Each row below holds a small network's activations on one input, seen along a few directions.
Each table varies a few parts of the input and shows all the possible inputs, shuffled.
Descriptions start from the smaller parts, as in this example, which fits no table here: values(2) and (point or ring(11) or (line(4) and ring(8))).
Shared parts are said once, and a part with two or three values counts as separate values.

Other details of the inputs vary at random and push rows far along two fixed directions, the same in every table; ignore that.

A family of inputs:
R1: [  2  39  -7   3 -23 -23 -54  -6 -14  10 -53  -8 -13  39]
R2: [-13   5 -51   0  48  -1 -19 -18  42 108 -21   4  31  50]
R3: [  1  -5 -14 -20  37  40  15  26  23  10  62  18  20 -60]
R4: [ 16   9  19  -6 -11 -14  -3  11 -42 -24  47  -9 -60 -43]
R5: [-19 -10  -7   4  37  39   7  32  51  30  80   7   0 -39]
R6: [ -8  -8  -1  -9  19  36  23  35  39  15  64  12  25 -48]
R7: [ -3  -4  24  25 -38 -14  -7 -30 -12 -65 -81 -11   8  40]
R8: [-21   5 -39   6  38  -3 -13 -12  59 109 -18   1  31  56]
R9: [ -8 -14  -4  18 -18  -2  -9 -27   4 -25 -67  -1  19  45]
R10: [ 12  10 -22 -26  35  10  16  22  12  50  78  17   1 -26]
R11: [ 22  10  47  -6 -41 -24  22  21 -40 -48  34  -8 -32 -39]
R12: [-29  -9 -43  13  35  17 -18 -18  53  57 -41   9  48  38]
R13: [ -3 -16  25  15 -36  -7  -7 -25 -21 -62 -92 -22   2  31]
R14: [-12 -16 -16  16  24   5 -38 -35  -1  -6 -67 -10 -12  19]
R15: [ 12  -9   7 -22   6  28  20  19 -16 -44  38   6   0 -52]
R16: [ -8   5 -11  -8  29   6  -2  28  19  60  84   3 -31 -38]
R17: [  0 -16   9   9 -34  -9 -11 -32 -24 -54 -82 -13   7  38]
R18: [ -3  13 -11  -7  22   2  19  31  33  59  79  15  11 -21]
R19: [ -4   1   3   5 -13 -28 -12 -20 -16  16 -67 -17  -6  43]
R20: [ 15 -13  41 -14 -45   8  27  19 -48 -97  17  -7 -14 -46]
R21: [-19 -12 -45   3  38  24 -17 -22  44  54 -43   4  45  41]
R22: [  6   8  18  15 -40 -47 -14 -29 -42 -29 -71 -13 -17  41]
R23: [ 16   8  19   8 -24 -39 -20 -35 -49 -31 -86 -18 -23  25]
R24: [ 26   9  53 -13 -50 -22  32  25 -55 -68  38 -11 -41 -39]
R25: [ -7 -10 -26 -22  46  50  20  35  38  39  74  17  31 -48]
R26: [ 25  15  62  -5 -50 -26  28  23 -45 -66  39 -11 -38 -41]
R27: [ 25  10  16 -25  -2  -5  22  23 -37 -21  53   1 -28 -48]
R28: [  30  -10   30  -13  -45    0   21    0  -68 -119   12   10  -25  -37]
R29: [  3  19  13  -3   0  -7  25  27  15  19  72  10  -2 -20]
R30: [ 33   5  47 -16 -64 -31  26  12 -76 -85  32  -7 -45 -27]
R31: [-18 -18  -3  24  -3  -6 -35 -32  -5 -17 -76 -19 -13  29]
R32: [ 29   4  41 -12 -59 -31  26  13 -71 -75  38   3 -39 -25]
R33: [  9   6  14  16 -16 -40 -38 -43 -50 -29 -78 -24 -58  28]
R34: [-19 -16   0  28  -2  -4 -34 -31   7 -11 -77 -22 -11  35]
R35: [ 30  15  25 -13 -23 -25  19   9 -53 -51  38   8 -32 -33]
R36: [  0 -10  11  11 -21  -7 -19 -33 -26 -50 -90 -14   7  18]
R37: [ -9   4 -42   6  31 -11 -17 -20  21  79 -29   9  21  51]
R38: [  0  -3  24  -4  -5  25  27  29  16 -29  50   5  11 -44]
R39: [ -6 -13 -22 -15  18  35  24  30  27  15  79  27  27 -35]
R40: [-14   8   8  26   0 -27 -29 -25   8  27 -45 -23 -35  39]
R41: [-28  -6 -33  18  28  15 -12 -15  57  49 -39   7  47  39]
R42: [-23  -9 -26  13  26  22  -9 -16  62  47 -36   1  45  49]
R43: [ 12  11   1 -17  14   3  17  29  -4  28  70   7  -6 -48]
R44: [  4  16 -22 -17  34   8  20  32  21  59  95  22   9 -37]
R45: [ 16  12  39 -12 -23  -9  32  30 -20 -27  57  -5 -27 -33]
R46: [-24   4 -25  21  34 -11 -33 -16  42  89 -26 -13 -14  38]
R47: [  1 -14  15  14 -36  -8  -7 -30 -15 -56 -80 -13   6  42]
R48: [  4   8   6 -16   7   1  19  34   5  33  74   7  -4 -45]
R49: [ -9  -9 -45 -16  50  48  16  25  50  55  79  32  40 -28]
R50: [ 18   6   5   6 -27 -40 -15 -39 -52 -33 -73  -5 -22  45]
R51: [ 19  11  30 -14 -23  -9  31  26 -14 -21  72   3 -20 -25]
R52: [ -9  -7 -15  12   1   1 -16 -29   1 -12 -65   1  24  30]
R53: [-33  18 -61   6  46  36 -59   5  70  84 -33  10  55  38]
R54: [ 30   7  44  -9 -59 -28  32  19 -60 -74  49   3 -38 -26]
R55: [  0  -8 -36 -26  50  49  19  27  40  36  83  26  30 -43]
R56: [-17 -10   2  17   2  13  -6 -17  27   0 -62 -13  26  37]
R57: [ 13   8  -2 -22  16   6  20  30  -8  24  64   3  -9 -40]
R58: [  6  12   5 -10   3   3  31  32  15  25  90  17  -1 -19]
R59: [-22 -16 -26  19  31   8 -40 -31  19  25 -63 -10   1  29]
R60: [ -1 -11  18  22 -38  -8  -5 -30 -12 -60 -76  -7   9  48]
R61: [-18 -13 -10  10   4   7 -18 -19  17   8 -64  -7  26  22]
R62: [-25  -5 -56   7  61  25 -21 -24  60  71 -39  16  53  32]
Description of these inputs: values(2) and (point or (line(5) and (point or ring(5)))).
Changing only the values(2) part turns R53 into R1. The same change can be made to R38. Which row results?
> R26
Changing only the values(2) part turns R54 into R9. The same change can be made to R10. Which row results?
> R55
Change only the line(5) part in R2. List by row number the other rows that result.
> R8, R10, R30, R51
Change only the ring(5) part in R2. List by row number the other rows that result.
> R37, R43, R44, R57
Change only the values(2) part in R27. List by row number the other rows that result.
> R15

A family of inputs:
R63: [ 18  -4   3 -13 -20   4  10  -2 -41 -50   4   8  -8 -12]
R64: [ -9   3 -39  -5  39   8  -7   6  28  73  36  18  13  -2]
R65: [ -5  -8 -27 -13  41  22  22  14  38  61  31  15  38  -2]
R66: [ 15  16  26  -2 -23 -14   0  12 -31 -42   8  -6 -26 -26]
R67: [  3   1   0 -20   8  23  11  34   2  -5  59  14  15 -50]
R68: [ -8  -7  12   9   3  -7   4  -2  14  18  -6 -11 -15  11]
R69: [-21  -4 -10  -1  16  30  -6  15  33  17  22   0  13 -21]
R70: [  6  -5   0   2  -2   1  -3 -13 -13 -34 -10   5  -2   1]
R71: [-17  -5 -30  22  23 -10 -41 -39  27  55 -69  -6   3  62]
R72: [  7  12   1  -6 -10 -17 -16  -8 -20   0 -39  -8  -6  14]
R73: [  6  -5  16  -3  -1   7  29   6  -3 -20  28   7   5 -25]
R74: [ -4   6 -15  14  10 -19 -24 -29  -1  16 -45  -2  -7  34]
R75: [  2 -15  35   5 -27   1  25   4 -20 -57   8 -10 -16 -20]
R76: [  2   1  -1  -9  -6   3 -11  -8 -14 -16 -41  -2  14  10]
R77: [ 12   0  25   4 -33 -37   6 -19 -43 -33 -45 -16 -19  15]
R78: [-19   4  -6  20   8  -5 -37 -16  24  34 -64 -17  -4  39]
R79: [  3  -5  19   5 -22 -11  -6   1 -28 -38   9  -4 -39  -8]
R80: [ -4   7  -9   1  17  10 -10  18  25  34  25  -7  -2 -14]
R81: [  4  -6 -12   3  -5   3  -8 -21 -16 -20 -34   2   4  18]
R82: [ 12   6  29   0 -21 -23  19  -4 -30 -33   9  -8 -24 -15]
R83: [-11 -13  -3  10  -5   3 -13 -17  -4 -28 -32  -6  -6  17]
R84: [ -2 -11  -5   9  -3   1 -14 -23  -4 -25 -34  -3  -2  18]
R85: [ -7   6 -46  -6  42   6 -13  -6  25  78   7  10  17  22]
R86: [  9  25  18  -9 -24  -3  22  45   2   0  92  14   1 -15]
R87: [ -9 -11 -26  -5  40  19  18  13  42  60  28  15  37  -5]
R88: [ 12  14   7 -17  -1   9  12  36 -12   2  68   6 -11 -52]
R89: [ 15   3  12 -11 -16 -24  15  -5 -29 -10  -4  -7 -13   1]
R90: [  2  -4  18   2  -6  -8  15   7  -2   2  24  -4 -17 -13]
R91: [  2  -1   6 -12   7  28   8  30  16 -12  60   4   5 -49]
R92: [ -3   5   4   6  -4   1 -14 -11  -4 -23 -42  -4   9   6]
R93: [-11  10 -13   7 -17   2   0  -1  36  14 -15  14  38  43]
R94: [ -2 -15  12  13  -9  -5   5 -17   3 -18 -40 -11   4  19]
Changing only one part turns R86 into R93. The same change can be made to R88. Which row results?
> R67
What do these inputs look like to the network?
> values(2) and (point or (values(3) and line(5)))

A family of inputs:
R95: [ -9   5  -5   6  16  -3 -13   1  16  38   5  -6 -11   4]
R96: [ -4   0 -26 -15  31  30  22  24  40  44  60  24  40 -17]
R97: [ 11   7   3 -20  -2  10  34  30   4   1  73  17  16 -30]
R98: [  3  12 -17  -6  17  -9  -1   4   9  48  23   6   0   6]
R99: [ -9   1   8  19 -16 -21  -7 -19   8  11 -56 -12   9  50]
R100: [-8 -5  3  5 -1 14 11  7 24 -1  8  4 21  2]
R101: [ -5   9  -3  -4  18   3   8  25  27  48  64   5  -8 -19]
R102: [ 15   8  44   3 -48 -27  15   5 -40 -55   7 -12 -34  -8]
R103: [ -3   8 -16   8   5 -22 -11 -22   7  45 -46  -3  11  51]
R104: [  0  -2 -25 -15  38  22  -1  15  13  33  50  13   1 -36]
R105: [-11  -8  -5  17   6  -5 -31 -29   0  -1 -67 -17 -11  23]
R106: [ 16   9  11 -20  -9  -1  34  29  -9  -2  72  14   1 -29]
R107: [ 12 -11  37   0 -39   4   9   2 -38 -94  -7  -8 -22 -28]
R108: [  9 -11  33   2 -40   4  14   5 -28 -83  -3  -5  -8 -20]
R109: [ 15   1  49   2 -57 -17  23   7 -38 -83  -2  -9 -17 -10]
R110: [  6   5 -18 -19  32  16   5  26   6  32  72  14  -9 -45]
R111: [-10 -11 -24   7  14   7 -21 -28   8   6 -65   1  23  34]
R112: [-17 -11 -10  18  13   6 -29 -28  12   2 -67 -14   3  27]
R113: [ -9  -7 -28  -6  24  23   2   1  28  26   3  13  37   5]
R114: [ -3   7 -17   9  11 -22 -29 -27  -5  35 -58  -8  -6  41]
R115: [ 12   0  34   2 -30 -14  -4   2 -46 -64  -1 -15 -46 -28]
R116: [ -9  -9 -25   8  20   2 -27 -30   3  11 -64  -3  10  27]
What do these inputs look like to the network?
> values(2) and ring(11)
Changing only the values(2) part turns R96 into R100. The same change can be made to R106. Which row results?
> R99
Change only the values(2) part in R113. List by row number the other rows that result.
> R108

A family of inputs:
R117: [ 10   3  12 -18  -7  14   8  23 -25 -47  29   6  -7 -49]
R118: [  8  -3  19  10 -14 -20  11  -8 -24 -24   8  -5 -30 -10]
R119: [  7  15  -2  -5   9  -4 -13   2   0   6  10   5  -9 -15]
R120: [ 15  18   4 -11   1  -4  19  14   0  15  47  11   3 -18]
R121: [ 14 -10  21 -10  -2   7  29   8 -13 -41  38   3  -8 -43]
R122: [ 12  13  16  -9 -22 -18  13   9 -31 -13   2   0  -8  -6]
R123: [ 14  -7  18  -4  -4  -2  20  16 -21 -22  54  -2 -33 -28]
R124: [-11   2 -29  -8  31  19   9  12  34  55   8  11  44   7]
R125: [  1 -11   0  -4   3  -5   6   2  -1  19  11 -11 -16  -5]
R126: [-20 -16 -22  13  33   7  -9 -26  25  46 -63  -8  27  32]
R127: [-37  -4  -9  34  16  16 -26  -5  74  55 -61  -8  36  47]
R128: [ -8 -21  -1   6  -6   0  -7 -30  -1  -7 -66 -16   2  31]
R129: [ 13   9  18   1 -28 -22   9   5 -26 -24  22   8 -13  -3]
R130: [ -5  17  42  -1 -28  -5  10  31   0 -24  48 -16 -22 -27]
R131: [-19  -5 -25  15  36  -8 -17 -26  26  77 -59 -12  14  40]
R132: [  4   4   1 -12 -13 -11   3  10  -7  13  10   1  -3  10]
R133: [  8  -5  10 -19 -18  18   5  22 -21 -46  38   2 -11 -42]
R134: [  9   6  16   7 -36 -31 -11 -24 -33 -33 -56  -7 -18  49]
R135: [  2   9 -10   0   3   5 -15   5  -2   6  16   1 -18  -2]
R136: [  7   1   6   2  13  -9   9  -5   1  15  11  -3 -10  -9]
R137: [ 12   4   9  -3  -6   4  -6  -2 -16 -45  -6   1  -1 -20]
R138: [ -4  -5  -5   8 -15  -7 -10 -24  -3 -15 -59   0  14  52]
R139: [ 11   1  11 -17 -13   9  37  35  -6 -37  93  25   5 -51]
R140: [  17   -5   38   13  -63  -17  -21  -28  -75 -123  -75  -18  -35   17]
R141: [-19   0 -38   8  24  -3 -46 -20  29  66 -59  -9  12  46]
R142: [ -8 -18  -2  14   1   0  -5 -32   0 -16 -59 -10  -3  38]
R143: [ -2  -5 -30 -26  34  44  28  48  47  62 109  22  39 -39]
R144: [-15  13 -37  -1  45  17 -12  16  47  74  55  17  11 -13]
R145: [  4  10  10   7 -22 -27 -29 -24 -40 -31 -81 -16 -20  23]
R146: [ 8  7 -3 -6  2  5 16  1  8 -4  7 10 23 -1]
R147: [-20  -1 -37   7  39  23 -17   1  45  46  18  15  30  -1]
R148: [ -8 -15   0   9   8   8  12  -9   9  -3  10   6   4  -8]
What do these inputs look like to the network?
> values(2) and (point or (values(3) and ring(5)))
Changing only the values(2) part turns R127 into R130. The same change can be made to R137. Which row results?
> R119
Change only the values(2) part in R118. List by row number the other rows that result.
> R148
Change only the ring(5) part in R134. List by row number the other rows that result.
> R120, R122, R129, R132
